Each row has a name. After each piece below comes the name of the row it's from, unless a question asks for something else. Each question is about the rows just above it. Places in a row count from 1.

Columns, left to right: J R F C L U H T
[121 127 119 138 121 127 126 127] -> <208>
[ 58 173  95 156 106 156 100 127] -> <21>
[121 119 121 176 119 130 121 155] -> <3>
Which value appears more than once in <21>? -> [156]
Which column holds [156 176] top down? -> C
which: [121 119 121 176 119 130 121 155] -> <3>

Columns, left to right: Q W Y E A V G M N D
[110 155  84 171 152 143 161 114 114 177] -> <21>
[131  89 174  86 161 130 116 160 203  64] -> <123>
[131  89 174  86 161 130 116 160 150  96] -> <120>
Row and place of [84] in the named rows: -> <21>, 3
Which column holds this, read top down? [116 116] -> G
Which column holds [174 174] top down? -> Y

Columns, left to right: les muzog nuda buzo muf bapig Rezut rurim gal
[106 160 158 107  86 125 119 145 126] : <128>
[178 163 186 143 100 126 108 203 153] : <21>
[171 111 142 148 139 166 109 152 152] : <34>
Where in the named rows is [107]? -> <128>, 4
Row and place of [106] in the named rows: -> <128>, 1
Which column holds [106 178] top down? -> les
[108 109] is in which column, read top down? -> Rezut

Columns, left to right: ter mibok Kovum tuk divu Funi bute
[136 213 186  74 113 142  71] -> <57>
[133 133 115 144 166  63 133] -> <123>
[ 47 138 139  96 188 117  80] -> <103>
[ 90 119 133 157 170 116 115] -> <208>
[207 145 130 130 103 149 117] -> <120>
[126 178 172 197 150 134 110] -> <21>
[167 102 172 153  72 145 108] -> <3>
[163 191 102  75 135  70 125] -> <40>
[ 88  88 142  88 127 192 150] -> <129>
[207] is at row and place -> <120>, 1
Which value appears more than once in <129>? -> [88]
The one value in <120> and <3>: -> [145]
Which column holds this, read top down? [119 145 178] -> mibok
Row and place of [125] in the named rows: -> <40>, 7
The value that <123> holds more than once: -> [133]

Columns, left to right: Gikiz Seve fafo meged vodin lem bisod
[158 174 137 140 123 186 133] -> <208>
[155  71  88 120 149 139 196] -> <57>
[102 104  76  77 160 108 147] -> <44>
[130 137 194 169 117 132  64] -> <123>
[ 56 127 136 172  67 115  73] -> <34>
[ 66 129  89 182  34 136 133] -> <3>
Which column holds [108 132 115 136] top down? -> lem
[73] is at row and place -> <34>, 7
[123 149 160 117  67] is in which column, read top down? -> vodin

Columns, left to right: natop ses bazi folo duzal ruga nev sozag kis punu
[107  60  68  87 141 122 171  86 129 107] : <128>
[124  89 204 146  96 120  93 173 155  85] : <40>
[ 91  66 162  90 131  62 135 130 154 104] : <34>
[111  84 119 109  97  64 113 160 152  94] : <3>
[119 169 173 183 101 122 205 199 172  96] : <129>
[110 120 183 159  96  90  51 168 139 107] : <44>
[136 169 168 157  89 180 131  83 138  95] : <208>
[ 77 166 157 164 111 154  95  80 133 169] : <57>
[91] is at row and place -> <34>, 1
Where in the named rows is [204]? -> <40>, 3

Columns, left to right: zafif fure moso zimu Fesoz beruv Lesan Voz feg buva
[ 97 100 148  90 141 142 160 124 128 130] = <123>
[145 126  95 123 102  89 128 171 107 144] = <40>
[112 150 128 110 120 104 122 138 137 133] = <129>
[ 89 158 164 154 135  97 196 159  54 158] = <128>
[ 89 158 164 154 135  97 196 159  54 123] = <21>
[163  97  86 102 117 128  80 122 188 130] = <103>
[ 97 100 124 140 141 101 162 170  50 140] = <3>
[140  96 112 157 128 143 116 127 126 132] = <34>
Row and place of [101] in the named rows: -> <3>, 6
[110 154] is in which column, read top down? -> zimu
Which value is in both <40> and <128>? -> [89]
[90] is at row and place -> <123>, 4
[162 116] is in which column, read top down? -> Lesan

Columns, left to right: S K Z X P B
[158 146 122 120 179 145] -> <57>
[185 146 122 120 179  76] -> <129>
[105 148 136 217 125 146] -> <34>
[185 146 122  30 159  76] -> <208>
Which value is in both <34> and <57>? -> [146]
Which column holds [179 125 159] top down? -> P
Which column holds [179 125] top down? -> P
Shared by <57> and <34>: -> [146]

Columns, left to right: Sefom mem gifaf Siz duga
[118  98 122 128 119]  <208>
[134 123 131 151 139]  <57>
[100  97 108 131 131]  <120>
[100  97 107 232 130]  <129>
Which value is in both <57> and <120>? -> [131]
[100 100] is in which column, read top down? -> Sefom
[122] is at row and place -> <208>, 3
[119 139 131] is in which column, read top down? -> duga

Columns, left to right: kepi fer maku Nasi
[126  99 159 115] = <57>
[114 149 114 114] = <34>
[147 115 115 124] = <3>
[214 169  74 163] = <123>
[114 137 147 159] = <40>
[164 129 116 138] = <120>
[181 164  89 146] = <129>
The one value in <57> and <3>: -> [115]
The value that <3> holds more than once: -> [115]
Which value appears more than once in <34>? -> [114]
Which column holds [159 114] top down? -> maku
The row with [164 129 116 138] is -> <120>

Columns, left to right: nobav Neno pafav guf Sedi viril pek davus
[126 205 130 122 127 169 143 115]  <3>
[129 205 145 127 159 159 168 139]  <123>
[129 205 145 127 171 137 178 151]  <129>
[126 205 152 122 128 169 143 115]  <57>
Row and place of [152] in the named rows: -> <57>, 3
[129 126] is in which column, read top down? -> nobav
The one value in <57> and <123>: -> [205]
Which column holds [126 129 129] top down? -> nobav

Columns, left to right: nama mus sobip zeki Kad
[190  85  80 162 226] -> <129>
[104  94 118 153 137] -> <103>
[ 85 187 213  28  38] -> <120>
[151 143 137  89 168] -> <128>
[136 199 149  43  97] -> <208>
[109  85 108 178 116] -> <44>
[136 197 192  48  51] -> <57>
[100 131 100 184 131] -> <123>
[183  72  71 177 211] -> <21>
[ 88 104  83 158 176] -> <34>
which: [136 199 149  43  97] -> <208>
which: [190  85  80 162 226] -> <129>
The one value in <208> and <57>: -> [136]
Which column holds [199  85] top down? -> mus

Columns, left to right: sasik niv sefo lif
[ 41 145 115 144] = <103>
[ 39 122 163 159] = <120>
[ 76 183  77 164] = <208>
[116  42 183 116] = <129>
[ 41 144 132 170] = <57>
[233  76 184 178] = <34>
[39 76] is in which column, read top down? -> sasik
Which value appears more than once in <129>? -> [116]
which: [ 41 144 132 170] -> <57>
Row and place of [115] in the named rows: -> <103>, 3
Which value is in both <208> and <129>? -> [183]
Which value is in both <208> and <34>? -> [76]
Where do [ 39 122 163 159] appear? -> <120>

Columns, left to right: rupi sigu vesa pevi
[ 76 144 179 186] -> <40>
[75 53 75 75] -> <123>
[ 76 179 108 178] -> <3>
Which row holds [75 53 75 75]? -> <123>
Which value appears more than once in <123>? -> [75]
which: [ 76 144 179 186] -> <40>

Columns, left to right: daf Vut Botos kasu
[72 72 72 72]  <21>
[205  57  46 111]  <40>
[185  71 165  58]  <128>
[ 36 180 185 193]  <103>
[ 51  50  71 188]  <208>
[ 54  47  66 112]  <3>
The value that <21> holds more than once: -> [72]
Which column holds this, read top down? [36 51 54] -> daf
[185  71 165  58] is in which row? -> <128>
Where in the named rows is [46]? -> <40>, 3
[71 66] is in which column, read top down? -> Botos
Which value is in both <208> and <128>? -> [71]
[111] is at row and place -> <40>, 4

